Here are a small network's activations along a few directions, averaged over the inputs that share one value of a field.
Related values have similar rows: they may be neighbours, one step apart, or belong to one group.
In the rows, zero is written as 128.

PUSOM, 12 values:
begik: [118 146 110 210 104 121 205 174 163 199 182 110  84 135 151  99 130]
nuvi: [151 108  13  82 150 189 111 159 127 133 136 137 230 101 118 157  76]
lepe: [156 131  54 131 138 154 147 126 166 126 147 129 167  92 168 110  92]
tive: [127 126 214 119 120 100 140 106 104  96 100 100  78 143 119 142 152]
bimi: [144 139  74 183 154 123 164 165 131 183 166 105 118  98 160 139 123]
zov: [125 142 204 212  80  57 109  96  97 132  92 104  50 151 134 148 192]
kegos: [107 124 173  60 134 124  72  76  95  97 108 145 112 131 103 109 123]
dem: [115 120 166 160 126 126 154 140 141 133 129 129 112 147 123 113 123]
rit: [123  93 154  48 141 150  92  86  91  48  64 149 202 149  88 160 132]
viki: [131 123 103  40 163 166  77 109 152  88 118 122 189 109 110 133  93]
nebu: [138 134 107  90 120 128  98 153 108 114 127 186 137 129 127 141 148]
valek: [ 99 150 166 201 105  98 167 145 160 186 166 120  57 151 135  85 151]
Each value of PUSOM is a pair of two hidden parts, and every pair occurs once (4 first parts, 3 second parts).
Q: Changing only the second part turns nuvi into rit. bimi has the same second part as nuvi; what does that change turn bimi into?
A: tive
Q: Changing only the second part turns zov into begik. kegos has the same second part as zov; what does that change turn kegos into?
A: lepe

ZIT, 12 values:
gam: [106 133 192  72 139 118  89 121 134  98 117 143 111 156  98 118 152]
gakon: [151 101  61 123 137 177 122 163 157 142 132 130 202 124 112 131  73]
rov: [126 155 133 106 123 114  82 116 123 123 124 142 109  87 132 161 151]
fupe: [147 143 112 222  93 108 157 171 170 185 154 113  90 130 150 122 138]
fop: [130 135 128 123 121 143 161 144 132 130 147 139 104  93 146 127 100]
les: [149 116 123  70 144 141  99 100 110  86  97 110 163 109 118 159 115]
fab: [112 133 170 176  98  97 161 111 101 147 121 103  82 141 126 138 162]
tovu: [ 94 144 192 144  96  84 114  97  77 126 116 136  59 150 122 124 172]
sogo: [156 103  81  99 141 166 104 133 138 120 118 119 186 113 116 135  75]
fad: [117 120  91 142 188 149 163 204 130 175 177 153 140 131 129 114 106]
zase: [122 116 126  67 138 138  95  58 109  56  82 151 192 130 123 135 142]
kiz: [127 137 128 192 117 101 190 118 156 146 151  97  98 171 163  72 152]
Each value of ZIT is a pair of two hidden parts, and every pair occurs once (4 first parts, 3 second parts).
Q: Changing only the second part turns gakon into fad. zase has the same second part as gakon; what does that change turn zase into?
A: gam
Q: Changing only the second part turns fab into rov. kiz has the same second part as fab; what does that change turn kiz into?
A: fop
